A small network was shown many inputs. Here are its activations along a few directions, one row for each input.
In each table, some parts of the input vary, and every possible input appears once, in random order.
A made-up example of a description, with smaller parts first: one of 5 places around a ring, together with either a single point or one of 9 places along a line or (one of 2 separate values, together with one of 6 places along a line).
Shared parts are said once, and a part with two or three values counts as separate values.
In the rows, zero is written as 128.

Other details of the inputs shift rows strongly along two fixed directions, in all tables alike. That doesn't count.

Table:
r1: [114 106 129 123 163 111 138  86 104 126 145 111 150]
r2: [116 112 122 140 173 116 142 113 101 131 143 115 161]
r3: [126 157 137 106 130 111  95 147 222 108 139 125 153]
r4: [129 153 136 109 131 100  94 139 216 112 139 132 158]
r5: [142 136 131 114  73 153 125 163 107 130 126 147  92]
r6: [177 146 127 120  77 133 112 156 116 142  85 174  97]
r7: [100 119 121 136 162 132 145 121 114 125 156 102 147]
r8: [138  72 136 144  80 169 114 112 135 136  62 126 101]
r9: [112 122 118 140 179 119 141  86 113 134 132 121 137]
r10: [104 115 122 138 163 123 142 115 111 129 156 109 152]
r11: [125 162 141 119 127 110 101 166 224 104 138 119 154]
r12: [164 149 128 122  68 140 116 155 123 140 100 169  84]
r13: [135 116 122 129 144 117 139  86  96 138 112 130 121]
r14: [141 134 141  98 133  85  91 125 199 109 130 125 170]
r15: [124 120 123 134 148 129 142 110  91 137 131 134 129]
r16: [138 139 133 127  76 152 133 176 108 127 126 139  95]
r17: [133 127 128 124  98 141 132 138  99 134 133 143 104]
r18: [100 142 120 160 173 135 157 107 130 130 133 109 120]
r19: [115 139 117 142 148 145 149 103 114 137 125 127 101]
r20: [107 120 123 148 140 142 153 142  93 125 147 105 130]
r21: [148 103 133 116 101 123 128 140  75 131 130 128 131]
Each input here is: either a single point or (one of 4 places along a line, together with one of 5 places along a line).
Which other rows does r19 become when the place on the line of 4 takes its other values? List them by row number.
Answer: r3, r5, r7
Which other rows does r4 become when the place on the line of 5 takes its other values? List them by row number.
Answer: r3, r9, r11, r14
Which other rows does r10 become when the place on the line of 4 takes its other values? List them by row number.
Answer: r4, r12, r17

Table:
r22: [137 128 121 136 105 152 144 147  72 140 123 144  96]
r23: [107 117 128 134 131 143 139 129 120 125 147 110 127]
r24: [134 136 124 132 126 133 143 115  91 136 122 143  99]
r25: [120 129 134 129 133 131 120 135 167 118 125 114 143]
r26: [151 146 128 116  70 142 131 169  85 136 133 154  89]
r27: [100 106 126 148 158 143 149  88 111 131 125 106 122]
r28: [121 132 130 127 158 107 106 104 197 121 121 122 158]
r29: [109 104 138 122 172  99 111 106 179 111 143  97 195]
r30: [ 97 130 123 138 197 114 137  80 155 122 141 106 153]
r31: [119 123 123 134 114 144 143 137  91 130 142 122 104]
r32: [ 96 129 118 136 170 130 149 105 110 127 161 109 134]
r33: [173 151 135 104  53 136 101 189 142 126 104 162 100]
r34: [130 143 140 119 135 104 100 135 209 112 124 122 157]
r35: [136 107 120 128 126 131 153 108  35 144 131 137 108]
r36: [139 101 130 125 113 126 131 125  85 134 124 124 126]
r37: [137 145 133 114 141 105  95 123 209 121 118 139 159]
r38: [118 125 115 142 163 129 149  80  98 143 125 132 115]
r39: [ 92 126 123 150 193 117 143 104 147 122 151  97 162]
r40: [112  99 119 149 138 154 148  86  89 142 109 121 103]
r41: [162 147 139 110  69 127 100 182 167 121 109 145 119]
r42: [170 158 134 107  63 129 110 180 131 129 112 162 102]
r43: [111 133 117 147 161 129 158 112  83 137 146 124 124]
r44: [138 116 128 138  79 162 138 163  85 135 113 138  93]
r45: [164 142 147  86 104  85  72 170 215 108 124 143 184]
The inputs of r28 and r40 match in every part but one. If r34 is changed in the same way as r28 into r40, which row does it become?
Answer: r27
What do these inputs look like to the network?
Answer: one of 4 places along a line, together with either a single point or one of 5 places along a line
Which other rows does r43 become when the place on the line of 5 takes its other values? List them by row number.
Answer: r24, r26, r38, r42
Which other rows does r37 become when the place on the line of 5 takes its other values? List them by row number.
Answer: r22, r30, r32, r33
